These are the activations of a small neural network, seen along a few directions. Each row is one input.
Each table varies a few parts of the input and shows all the possible inputs, shuffled.
Descriptions start from the smaller parts, as in this example, which fits no table here: one of 8 places around a ring, together with either a single point or one of 9 places around a ring or (one of 2 separate values, together with one of 6 places along a line).
Shared parts are said once, and a part with two or three values counts as separate values.
In the rows, zero is written as 128.

Other details of the inputs shift rows strongly along two fixed directions, in all tables alike. That doesn't count.

A family of inputs:
x1: [132 145 119 153 131 112 130 105 135 146 124 151]
x2: [115 106 112  74  60 121 145  43 137  79 114 216]
x3: [109 135 113 171 169 140 145 179 126 171 172  22]
x4: [105  97 175 172 159 191  92 152 111 122 120 157]
x5: [129 122 147 156 138 175  92 135 124 115 104 171]
x6: [ 99  80 155 130 134 201 129 127 122 195 109 143]
x7: [126 123 132 125 127  88 155  59 134  78  83 197]
x8: [134 135  90  70  77  92 138  69 170 119 162 131]
x9: [166 186 113  96  82  50 118 114 135 108 129  81]
x10: [138 138 151 143 135 123 120 147 155 125 153 119]
x11: [132 159 135 170 148 165  99 198 143 168 177  41]
x12: [108  82 135 140 147 173 107 171  72 140 105 148]
x13: [118 154  98  94  74 113 149 125 156 144 208  39]
x14: [ 90  99 143 164 161 140 143 123 124 138 114 169]
x15: [124  99 120 156 157 164 136 118  91 127 105 162]
x16: [127 163 117 173 158 166 120 166  92 167 165  26]
x17: [ 97  96 164 163 163 188 109 159 121 110 113 146]
x18: [160 150 124 125 127 148 119 130 130 102 117 146]
x19: [159 158  99 100 112  75 144 172 130 144 166  43]
x20: [107 116 109 104 103 156 109  99 128 129 162  95]
x21: [ 89  96 163 188 166 174 109 124  87 143 117 152]
x22: [163 173 122 102 112  62 156 125 192  89 152  88]
x23: [123 113 138 157 157 198 109 173 121 150 125 172]
x24: [172 184  98  83  90  50 142 133 142 128 142  97]
x25: [134 106 121  91 107  81 137  98 122  79  70 198]
x26: [101 114 141 187 157 180 101 125  91 151 108 150]
x27: [152 140 105 119 121  97 155  73 135 118  95 223]
x28: [105  63 150 173 178 241 100 178  87 132 103 181]
x29: [121 138 139 159 142 106 137 118 132 147 150 113]
x30: [131 118 129  59 108 127 134  43 139 108  98 196]
x31: [146 172 115 120 117 115 112 175 100 146 155  33]
x32: [108 117 140 116 123  90 133 144 132 125 118 144]
x33: [155 169 129  95  91  29 137 122 151 120 152  90]
x34: [121 100 132 142 154 157 131 158 149 119 118 159]
x35: [ 89  91 171 156 142 156  90 156  80 141 112 148]
x36: [128 115 125  59 110 117 144  54 157 129 109 209]
x37: [170 151  89 109 119  68 174  92 147 114 131 136]
x38: [147 112 126 113 128 123 137 103 150  66  85 192]
x39: [132 165 130 110 112  70 131 155 129 113 152  24]
x40: [156 164 114  97  86  50 125 113 147 123 120 141]
x41: [170 116 112  99 119 110 151 105 159  87 100 222]
x42: [112 139 118 172 167 150 135 168 109 150 161   9]
x43: [141 150 134 107 108 148 137 124 134 171 149   8]
x44: [ 88  80 136 143 153 151 118 182 105 154 113 144]
Description of these inputs: one of 2 separate values, together with either one of 4 places along a line or (one of 3 separate values, together with one of 6 places around a ring).
- The inputs of x1 and x26 match in every part but the choice among 2 separate values. If x41 is changed in the same way as x1 into x26, which row does it become? => x28
- Which other rows does x21 become when the choice among 2 separate values takes its other values? List them by row number. => x29
- Which other rows does x18 become when the choice among 3 separate values takes its other values? List them by row number. => x16, x31

A family of inputs:
x45: [113 108 122 108  95 124 125  94 103 143 102 189]
x46: [106 112 134 108 102 118 115  90 112 143 107 191]
x47: [137 143 114 142 147 146 124  84 118 101  96 191]
x48: [109 111 142 187 180 170  96 211  87 153 155  80]
x49: [127 109 112 119 111 143 140 105 147 135 119 202]
x50: [115 113 136 144 123 101 128 131 133 105  75 189]
x51: [154 177 101 102  99  84 144 118 182 140 180  71]
x52: [100 103 152 197 183 198 121 155 105 184 137  64]
x53: [110 110 146 183 184 175 100 213  86 163 154  89]
x54: [127  96 107 115 119 143 150 103 143 126 115 194]
x55: [147 160  95  87  85  72 150 109 124 137 155  49]
x56: [ 80 105 151 196 168 175  97 212  99 156 124  81]
x57: [142 127 146 119 138 106 141 139 134 129  81 193]
x58: [184 185 113 109 124  52 148 151 146 117 157  64]
x59: [170 201 117 140 112  88 149 105 145  96 167  61]
x60: [129 110 150 104 118 143 104 102 140 101 105 185]
x61: [128 110 131 143 139 109 120 128 116  91  95 202]
x62: [157 177 109 127 114  51 136 145 147  94 146  59]
x63: [111 114 155 174 180 177 110 220  96 184 140  90]
x64: [159 170 122  83 103  96 136 121 159  94 157  47]
x65: [100 114 153 158 145 215  78 190 107 171 153  79]
x66: [135 114 156 161 125 131 150  82 131 106 105 185]
x67: [ 74  95 142 163 173 206 123 180 125 172 172  79]
x68: [103  94 126 100 114 123 139  89 103 124 101 178]
x69: [142 103 124 103 107 154 124 110 123 102  94 182]
x70: [100 103 144 105 114 114 115  84 116 132 110 184]
x71: [117  95 115 111 130 142 154 100 147 116 117 191]
x72: [136 126 113 136 157 139 132  73 127 122  82 181]
x73: [ 95  99 139 101 118 119 134  86 110 121 105 179]
x74: [167 166 110  82 100  99 142 124 152  96 153  46]
x75: [176 179 106  90  80 100 128 129 152 115 154  57]
x76: [148 168 111  99 111  80 144 112 185 128 182  65]
- What is each input in this table made of? => either one of 5 places around a ring or one of 9 places along a line or (one of 3 separate values, together with one of 6 places around a ring)
- A walk changes only the place on the ring of 5. It starts at x72 and steps to x52. List the rest of the walk in order. => x66, x59, x47
